A small network was shown many inputs. Here are its activations along a few directions, one row for each input.
In each table, some parts of the input vary, and every possible input appears once, in random order.
A made-up example of a description, with smaller parts first: one of 5 places around a ring, together with either a single point or (one of 2 separate values, together with one of 4 places along a line) or one of 9 places around a ring.
Shared parts are said once, and a part with two or three values counts as separate values.

Other details of the inputs vary at random and push rows far along two fixed directions, the same in every table; ignore that.

A family of inputs:
r1: [-12   3  -6  -5  34 -19  10  20  -6  -5 -26]
r2: [  5   6  -2  -1 -11   4   3   5   4  -3  -8]
r3: [-11  -7  -9   8  13   4  -7 -15  -7 -20   5]
r4: [  4   2 -15   5  -4  -2   6   5  -2   2   3]
r5: [ -2  11  -6  -7  13 -13   7   6   2   4  -7]
r6: [ -6 -16  -9  18  26  -2   1  -9   1  -2 -14]
r7: [ -1   9   8  -2   7   4  -8   5 -12   1   2]
r8: [ -6 -15   1   0   3   6  -4   4   1   5  -5]
r9: [ -4 -25 -13  51  15   4  -4   9 -11  -5  -5]
r10: [ -1  -7  -5  -1  -9  -3  -3 -13  -2   1  13]
r11: [-3 -6 -4 -9  0 -7  5 -6  0 -7  3]
r12: [ 11 -13  -8  37 -15  23  -9  -4  -7  -1  15]
r13: [ -5  -4 -13  17  32 -12   6   7  -6   2 -16]
r14: [  1   8  12 -32  -8  -4   4   1  16   2  -2]
r15: [  3  13   8 -14   6  -6   6  15   3 -11 -12]
r16: [ 3 -3 -1 -5 -8 -6 -6 -3  0  5  0]
r17: [-11   0  -9  -7  41 -14   8  16   7  -7 -33]
r18: [-13  -1  -3  -3   3  -1  -2 -19   1 -15   5]
r19: [ -6 -22  -8  45  17   5  -7   2 -20   8  -1]
r20: [  2  12  10 -34  -9 -12   1  -1  15   4   0]
r21: [ -7   1  -4  -1 -10   1  -8 -26   3  -6  15]
r22: [  3  -2 -14  -1   2  -7   6   2  -6   1   0]
r23: [ -1   6  -1 -17  25  -5   1  12   5  -7 -21]
r24: [ -2  14   7 -20   3  -5   6   5   6   3  -7]
r25: [ -8   0 -14  -1  34 -20   5   0   5  -5 -20]
r26: [ -3  10  20  -5 -25  18  -5  -9  -1  15  18]
r27: [  5  17  13 -21  -7  10  -4   1   2   5   6]
r28: [-12  -3  -1  -3   2   3   1 -17  -2 -13   6]
r29: [ 0 -1 10 10 -6  0  3  1 -4  5  7]
r30: [  1  -7   0  -3   3   1  -4 -14   1  -5   8]
r31: [  0  -2   0 -12  -1  -3   3  -9   1  -7   4]
r32: [ 6  1 10  7 -6  3 -3  1 -1  2 12]
r33: [ -7 -10  -9  -2  17 -17   1  -8   0  -3  -7]
r34: [ 5  4  2  2 10 -1  0  1 -3  2  0]
r35: [ -6 -25 -15  42  27  -7  -5  11 -13   0  -8]
r36: [ 10 -15  -1  26 -29  26 -10 -13  -8   8  21]
r37: [  8   3  -7   9 -24   8 -11  -4   0   7   7]
r38: [  5   0   7 -15 -11  10  -9   0   3   3   8]
r39: [  9   4  -1 -10 -10  -2   4   3   1   0  -8]
r40: [ 12  10   4  -2 -18  15  -4   4  -1  -7   1]
r41: [ 10  -9   1  25 -27  21  -1  -6  -1   4  17]
r42: [-2 -7  2 -8 -4  2  2  2 -1  1 -5]
r43: [ 7  1 -4 -3 -7  0  7 -1  0 -2  5]
r44: [-2 -4  0  9 14 -2  4  3 -5  6 -7]
r45: [  9   1  -5  -1 -17   0  -5  -4  -1   6   2]
r46: [ -1   3  -5  -9  11 -11  -2   2   8   5 -12]
r47: [-11 -20 -12  10  25 -14   0  -5  -2  -8 -10]
r48: [  3   7   8   1 -16   4   5   3  10   1  15]
r49: [  0   9  14  -8 -24  11   0   4   8   0   4]
r50: [ 0  9  3 -8 -2 -8  6  5  4  4  7]
r51: [ -2  16  15 -24  -7   7   7   0   5   8  -1]
r52: [  2  -3   4  16 -25  16 -12  -2   3   4  11]
r53: [ -6  -4  -6   3  21  -7   4  -6   5  -4 -11]
r54: [  0 -13   2   5 -21  13  -5 -19  -4   3  20]
r55: [  0  18   9 -17  -4  -4  10   3   6   5   8]
r56: [  0  15  -3 -10   6 -13  12   6   2   7   2]
r57: [ -4 -17 -14  27  30   3  -9  -7  -6  -7  -9]
r58: [ -1   6   4  -2 -10  -3  -7  -1   0   7   7]
r59: [  4  13   0 -11   0  -8  17  11   6  -7  -4]
r60: [11  3  0 -9 -6  0  8  2 -1 -6  2]
r61: [  6   1   3 -12  -4   0  -4   2   1  -1   0]
r62: [ -1   8  -2  -8   2 -15   2   9   3  -4  -9]
r63: [  5   1  -1  -8  -3  -1   8   6  -3  -2 -15]
r64: [ -6  -8   3  20  -8   8 -13   1  -4   6   7]
r65: [ 11  -7  -4  13 -16  17 -12  -1  -6   2   9]
r66: [ -8 -19  -3   7  10   0  -1 -10  -3  -4  -2]
r67: [-9  0 10  6  2  0 -2  5 -7  3 -4]
r68: [  1  14   6 -12 -10  -1  -3   1  -1   9   9]
r69: [ 8 -8  2 23 -9 11 -4  4 -1 -4 14]
r70: [  1  12  11 -14  11  -9   1  12  -2  -6  -9]
r71: [  3  -8   2  28   3  10 -10   0 -13   8  11]
r72: [  1  10  -4 -11   4 -13  11  11   6  -2   0]
r73: [ -2  14  13 -34  -1   2  10   4  16   2 -10]
r74: [  6   1   5   5 -30  21   1  -4   2   1   2]
r75: [  2   5   9 -24 -12  -5   3   2   7   1   0]
r76: [  0  12  -1 -12   2  -8   1   2   3   6  -2]
Each input here is: one of 4 places along a line, together with either a single point or (one of 2 separate values, together with one of 9 places around a ring).
- The inputs of r26 and r68 match in every part but the place on the line of 4. If r67 is changed in the same way as r26 into r68, which row does it become? => r58
- Change only the place on the line of 4 in r54. List by row number the other rows that result. => r10, r11, r31
- Change only the choice among 2 separate values in r27. List by row number the other rows that result. => r34
- Change only the place on the line of 4 in r50. List by row number the other rows that result. => r29, r32, r35

A family of inputs:
r77: [-10  -4  -6  18  18   2  -6  -8  -3  -4   1]
r78: [ -5  -3   2   1  14  -9  12  20  -3  -8 -24]
r79: [ -6  -3  -2  11  15  11 -12   3  -3  -2  -5]
r80: [  3  10  16 -13 -28   3   7  -5   9   3  19]
r81: [ -2  -1  -5  10  21 -12   6  25  -5  -6 -32]
r82: [ 14  23   3 -19   2  -8  10  17   8  -3 -17]
r83: [  2 -22  -2  14  -5  11  -5 -13   0   7   6]
r84: [  7  11  -3   5 -11  -1   5   0   8   5  13]
r85: [ 17  35  15 -48  -8 -11  20  13  10  -5  -9]
r86: [  0  17  13 -26 -20  -6   4   5  14  15   7]
r87: [  5  -8 -15  22   8  -2   4   1  -9  -1   6]
r88: [  2  -3  -8 -18 -18  -1  -5 -17   5  -5   0]
r89: [  6  -6   1  13 -10  14 -12   1 -13   3  10]
r90: [ -5  11   5 -23  20 -10  -3   0  11   2  -7]
r91: [ -4 -18  -2  16  10   9   4   8  -5  -4 -14]
r92: [ -4  -1   6  14 -10   8 -10 -12  -7   1  21]
r93: [ -4  -2   3  -8   3   2  -2 -11   7   5  -1]
r94: [ -4 -14 -24  13  15 -13   1  -6  -3 -21  -9]
r95: [  6  -7  -7  13 -14  10 -10  -8  -8  16  14]
r96: [ -2   8  16 -22 -18  -4   5  -2   9  10   6]
r97: [ -2   5  13  -9 -12   5 -15 -11   2   9  18]
r98: [ -4   3  -4   3  13 -19  12  14   3  -6 -10]
r99: [  4  18   3 -24  -9  -6   5   3  12  14   1]
r100: [ -5 -12  -6   7  24 -12  17   3  -1 -12 -16]
r101: [  9 -11  -6   3 -29  20 -16 -10   2  -7  16]
r102: [  3  -5   5   6 -23  14 -15 -13  -9  16  23]
r103: [ -8   4  -1 -14  29  -8  12  12   1 -11 -27]
r104: [ -2  -9  -8  24   8  -1  -2  -1 -16  -3   8]
r105: [ -4  -6   1  15   9   7 -11   5 -12  -4  -2]
r106: [ -5 -11  -5  18   6   7  -2 -13  -4  -3   3]
- Describe the family of inputs behind these rows. => one of 3 separate values, together with either a single point or one of 9 places around a ring
- The inputs of r104 and r102 match in every part but the choice among 3 separate values. If r106 is changed in the same way as r104 into r102, which row does it become? => r93
- Which other rows agree with r78 in the choice among 3 separate values? List them by row number. => r79, r81, r82, r85, r89, r91, r101, r103, r105
- Change only the choice among 3 separate values in r86. List by row number the other rows that result. => r81, r98
